A small network was shown many inputs. Here are its activations along a few directions, one row for each input.
In each table, some parts of the input vary, and every possible input appears once, in random order.
A made-up example of a description, with smaller parts first: ring(5) and (point or ring(9) or (values(2) and line(6))).
Shared parts are said once, and a part with two or three values counts as separate values.
In the rows, zero is written as 128.

Other details of the inputs shift rows strongly along two fixed directions, in all tables alike. That doesn't count.

A family of inputs:
r1: [165 159  91 145  99  88  77 136 175 117 201 112 214]
r2: [109 124 126 126 138 132 148 129 118 135 128 112 139]
r3: [127 154 138 129 177  59 162 130 162 125 116  98 145]
r4: [157 143 101 140  89 113  80 133 153 121 188 126 187]
r5: [ 79  77 142 124 102 208 136 140  67 174  93 144  52]
r6: [ 94 112 153 151  63 170  86 149 104 142 139 116  95]
r7: [121 150 141 131 123 106 131 120 129  95 151  99 171]
r8: [101 122 141 107 192 127 214  98 106 120  75 129 114]
r9: [111 122 150  94 220 120 232  94  98 109  49 130  98]
r10: [174 136 102 118 143 105  94 145 145 129 152 130 160]
r11: [122  98 139 131 102 155  69 174 109 168 131 106 100]
r12: [ 96  96 141 142  75 203 126 120 100 140 101 180  41]
r13: [173 150 111 109 172  82 139 116 156 103 134 130 172]
r14: [131 102 113 151  69 174  58 155 129 175 144 148  96]
r15: [ 73 119 161 118 151 157 217  91  87 100  66 149  72]
r16: [141 157 127 127 138 107 169  88 144  81 132 143 153]
r17: [120  96 134 116 136 158 107 165  94 163 110 117  91]
r18: [152 161 121 124 140  95 151  93 148  80 150 136 180]
r19: [157 164 114 126 169  58 148 114 187 121 130 130 150]
r20: [159 118 116 152  63 142  15 171 149 162 171 124 129]
Description of these inputs: values(2) and (point or line(9)).
Q: Changing only the values(2) part turns r13 into r11. The same change can be made to r18. Which row results?
A: r7

A family of inputs:
r21: [112 133 144 109 171 128 208  84 113  98  80 152 106]
r22: [102  84 132 125 126 186 140 134  98 176  80 160  48]
r23: [119 105 132 142  83 152  55 179 115 179 150  99 114]
r24: [121  94 128 118 134 172 131 143 108 171  86 163  47]
r25: [122 112 138 104 185 137 196 107 109 134  61 158  73]
r26: [147 142 112 125 153  91 137 125 154 123 137 123 162]
r27: [133 170 122 143 112  77 122 115 161  81 189  93 218]
r28: [142 130 115 128 117 125 107 132 134 124 154 125 157]
r29: [128 129 130 100 186 132 201  95 110 104  85 152 113]
r30: [143 146 131 100 189  99 193  92 127  84 104 135 151]
r31: [126 124 119 116 145 136 162 107 118 119 113 151 126]
r32: [143 155 131 116 168  64 138 131 147 101 143  84 191]
r33: [116 143 134 114 174 116 208  84 121  91  91 144 125]
r34: [145 144 126 121 141 104 138 114 137  98 135 131 157]
r35: [131 160 128 152  84  96  91 131 154 100 193  93 195]
r36: [142 122 117 157  46 146  25 168 138 155 187 117 144]
r37: [ 83 100 149 134 104 187 152 123  86 138  96 150  57]
r38: [109 136 138 122 152 129 187  98 117  99 100 137 118]
r39: [103  84 133 121 124 198 140 132  87 165  84 162  53]
r40: [130 134 128 117 172 112 170 112 132 121  99 133 121]
r41: [143 152 124 128 148  74 111 146 149 113 158  80 189]
r42: [100 128 136 112 165 140 218  84 108 104  84 151 111]
r43: [ 86  94 146 130 104 196 153 121  85 154  86 159  49]
r44: [100 100 131 140  84 184 112 134 105 157 118 152  79]
r45: [146 175 130 139 118  66 115 117 168  76 178  93 213]
r46: [131 137 135 107 193 102 197  97 130 108  84 135 122]
r47: [116 117 131 152  63 161  74 147 124 152 152 129 111]
r48: [106 117 145 157  50 158  63 153 119 138 163 114 114]
r49: [161 160 123 130 139  76 105 128 159  94 166  98 198]
r50: [138 104 126 137  90 150  60 167 132 173 137 134  87]
r51: [134 112 122 146  87 145  64 164 134 172 146 126 107]
r52: [119 124 128 114 165 116 156 132 119 133 112 111 137]
r53: [138 108 118 139  92 151  66 163 133 179 142 134  95]
r54: [124 110 129 144  93 154  79 154 128 170 133 127 100]
r55: [143 114 119 152  49 156  24 173 131 161 182 114 135]
r56: [168 161 101 124 154  61 118 128 177 113 167 110 198]
r57: [162 166 115 129 147  71 121 119 162  95 169  96 210]
r58: [148 149 121 130 137 100 114 130 146 107 149 111 170]
r59: [131 139 127 105 181 117 200  91 118  95  93 150 128]
r60: [129 107 126 144  93 153  70 166 128 169 133 133  91]
Q: What is each input in this table made of?
A: line(4) and (point or line(9))
Q: Changing only the line(4) part turns r50 into r24. The same change can be made to r32. Which row results?
A: r41
Q: Changing only the line(4) part turns r31 into r59. The same change can be made to r26. Which row results?
A: r60
Q: Change only the line(9) part in r25. List by row number the other rows that result.
A: r21, r30, r34, r45, r46, r48, r49, r50
Q: Change only the line(9) part in r35. List by row number the other rows that result.
A: r36, r43, r47, r51, r53, r54, r55, r57
